These are the activations of a small neural network, seen along a few directions. Each row is one input.
Each table varies a few parts of the input and shows all the possible inputs, shuffled.
Descriptions start from the smaller parts, as in this example, which fits no table here: one of 4 places along a line, together with either a single point or one of 11 places around a ring or (one of 2 separate values, together with one of 8 places around a ring).
Shared parts are said once, and a part with two or three values counts as separate values.

Rows:
x1: 46 16 -4 -19 -23 -5 5 -24 50 -14 0 -4 -7 -40 31 -27
x2: 47 19 -22 -13 -15 9 0 -9 53 9 20 -21 -27 3 37 -33
x3: -29 -22 -30 26 15 -21 23 -43 -31 -16 -18 7 19 -13 51 15
x4: 30 5 -41 -34 -8 16 7 -24 47 20 -25 -11 0 -20 14 -40
x5: 40 -13 -7 -55 16 32 -33 -11 25 -4 -15 33 14 3 -7 -61
x6: -33 -25 -3 -7 41 -20 -32 -24 -48 -54 -14 34 23 18 29 -1
x7: 53 12 15 -39 9 30 -51 -8 29 -15 9 11 -22 37 18 -34
x8: -31 -32 -23 -10 -18 -15 17 -28 -41 11 24 5 11 -6 61 16
x9: -14 -36 14 8 -26 -8 22 23 -39 33 12 -23 -34 18 -47 46
x10: 41 13 14 -43 -1 0 -54 -22 19 -32 0 36 -11 -6 0 -44
x11: -38 -61 6 22 -30 -37 -8 16 -42 25 15 -36 16 7 -20 21
x12: -34 -3 9 11 57 3 1 -11 -25 -57 -34 51 -14 20 12 -4
x13: -37 39 -10 39 45 -10 32 4 -21 -11 -20 8 18 -6 -13 36
x14: -42 35 6 3 13 0 43 45 -13 5 -6 11 -21 7 -4 35
x15: -46 19 -1 -24 -6 -8 7 39 -35 26 36 -9 -9 13 11 41
x16: -44 2 -14 -16 -8 -35 -5 11 -41 21 21 -14 42 11 25 42
x17: -24 -25 25 42 -2 2 34 39 -14 15 -11 -3 -45 1 -53 34
x18: 27 54 16 -22 -11 -11 -13 -7 36 15 11 -22 33 -32 -17 -11
x19: 33 47 7 -13 9 5 -16 17 52 38 32 -34 17 9 -2 -8
x20: 33 58 -2 3 -18 4 -6 13 38 6 16 -16 36 -6 -16 -11
x21: 27 36 -18 -30 3 14 -5 11 25 31 -5 -27 38 -29 -22 -31
x22: -35 5 -9 2 11 20 63 3 -8 -15 0 15 -48 -1 28 14
x23: 34 14 -15 2 -30 30 11 -28 58 -10 0 -1 4 -5 20 -28
x24: -38 -50 -4 57 8 -49 -15 8 -26 -6 -23 -32 21 -9 -32 28
x25: -36 9 -12 29 26 -35 2 -7 -37 2 -3 2 59 -13 13 37
x26: 49 14 8 -25 -12 29 -33 -13 31 -36 -11 36 5 29 3 -33
x27: -36 -7 -23 -26 -17 7 28 -9 -24 18 31 7 -40 15 39 24
x28: -27 1 -18 40 30 6 52 -27 -15 -27 -33 23 -16 -24 34 11
x29: 42 -19 -4 12 -25 -3 -16 24 34 31 -27 -40 7 -24 -61 -32
x30: -15 0 24 -6 34 29 14 8 -36 -22 -8 68 -46 29 12 11
x31: 44 -11 17 46 -34 4 -17 21 48 3 12 -31 7 -13 -55 -19
x32: -17 -16 14 -48 0 29 -14 5 -53 -16 15 41 -37 43 31 24
x33: -17 -39 10 -35 4 -7 -25 -22 -57 -16 13 44 20 34 42 20
x34: 46 -10 24 26 -11 4 -17 17 46 40 24 -55 -10 3 -51 -33
x35: -25 -27 17 78 11 -3 25 21 -25 -11 -43 -6 -9 -22 -43 20
x36: 25 -2 34 17 -36 -7 -27 -8 40 15 4 -47 7 -29 -63 -24
The inputs of x24 and x3 match in every part but one. If x31 is changed in the same way as x24 into x3, which row does it become? -> x23
Describe the family of inputs behind these rows. -> one of 4 places along a line, together with either one of 4 separate values or one of 5 places around a ring
Change only the place on the ring of 5 in x13. List by row number the other rows that result. -> x14, x15, x16, x25

Rows:
x37: -21 1 -16 -33 34 -16 -8 -16 -6 -7 24 36 11 -4 39 16
x38: -19 -8 12 17 46 19 9 -12 -36 -32 0 34 -14 25 -20 28
x39: -11 -9 -5 34 0 -16 34 48 -12 27 10 -5 -7 6 -39 7
x40: -31 -25 -4 12 36 7 -10 -42 -37 -7 -43 16 4 -9 -3 29
x41: -6 -8 3 -32 29 34 9 -17 -14 -26 17 19 -28 23 45 -4
x42: -30 -17 9 22 -7 -22 8 18 -16 28 -11 -33 15 -37 -22 21
x43: -35 -46 5 37 31 -13 -4 2 -16 -34 -10 23 2 16 4 0
x44: 4 22 -5 -23 -53 19 5 -4 -5 22 6 -23 13 3 23 14
x45: -22 22 -27 -29 -9 -35 0 35 -4 34 15 -30 34 5 17 4
x46: -26 -10 3 40 -19 -26 11 28 -10 18 -6 -22 -12 -11 -26 27
x47: 7 1 -12 -11 -25 2 28 -12 -4 26 20 -26 -25 0 12 3
x48: 79 -1 48 -23 -29 22 -61 -7 45 -2 -9 -17 -7 3 -55 -46
x49: 51 33 -3 -8 -10 -11 -4 -2 84 8 7 5 11 -4 15 -68
x50: 2 7 -9 -31 -15 23 -14 -18 -10 -26 4 40 -5 15 53 11
x51: 59 39 2 29 -9 14 -2 -1 41 -28 -24 -18 6 -32 -43 -42
Describe the family of inputs behind these rows. -> either one of 3 separate values or (one of 2 separate values, together with one of 6 places around a ring)
A walk changes only the place on the ring of 6. It starts at x47 and steps to x44. List the rest of the walk in order. -> x45, x42, x46, x39

Rows:
x52: -13 -14 -6 -3 -17 -4 17 6 0 19 8 -17 -6 -9 4 10
x53: -12 -11 1 19 12 -1 3 6 -7 -7 -16 -12 4 -14 -20 -5
x54: -12 2 1 15 1 -6 -1 5 -7 8 -6 -4 19 -6 -11 8
x55: -9 4 6 9 -17 -14 -2 3 -6 13 8 -19 1 0 -9 18
x56: 8 -17 13 4 -3 6 -5 1 -14 -1 -1 6 -11 5 -10 3
x57: 68 30 3 -14 -21 14 -27 -1 64 9 3 -24 4 -14 -18 -42
x58: -8 -4 0 20 8 4 7 7 -4 -13 0 3 -11 8 -14 7
x59: -8 -9 -8 -5 7 -6 1 -25 -5 -16 -6 19 -1 -1 32 -2
x60: -11 0 1 21 14 -6 11 8 -2 -4 -7 -4 3 -7 -13 -3
x61: -7 -3 -2 15 -2 -9 1 2 -8 10 -11 -5 18 -5 -3 7
x62: 3 -1 20 3 7 8 -3 9 -9 -3 2 11 -13 12 -9 7
x63: -6 2 3 7 -6 -11 1 1 -11 13 7 -19 7 -4 -9 14
x64: -4 -16 -2 -21 5 0 -8 -3 -14 -1 5 12 -7 17 20 -3
x65: 74 28 -4 -15 -20 18 -24 -6 60 16 -2 -18 7 -14 -15 -50
x66: -10 -4 -11 -20 7 3 3 -5 -10 -16 6 22 13 7 17 0
x67: -9 9 -7 -22 4 3 2 0 -10 -16 0 24 5 4 15 8
x68: -15 3 -3 -1 -10 -1 20 14 2 16 13 -16 -9 -5 7 16
x69: -6 3 -1 -18 10 6 -3 -2 -13 2 5 19 -8 21 20 2
x70: -13 7 -7 -3 13 0 5 -22 1 -17 -1 22 -1 5 32 -1
x71: -7 -11 1 10 7 -3 4 3 -7 -13 -7 -1 -13 0 -15 4
Describe the family of inputs behind these rows. -> one of 2 separate values, together with either a single point or one of 9 places along a line
A walk changes only the place on the line of 9. It starts at x68 and steps to x55. List the rest of the walk in order. -> x54, x60, x58, x62, x69, x67, x70
Change only the choice among 2 separate values in x70. List by row number the other rows that result. -> x59
Change only the choice among 2 separate values in x56. List by row number the other rows that result. -> x62
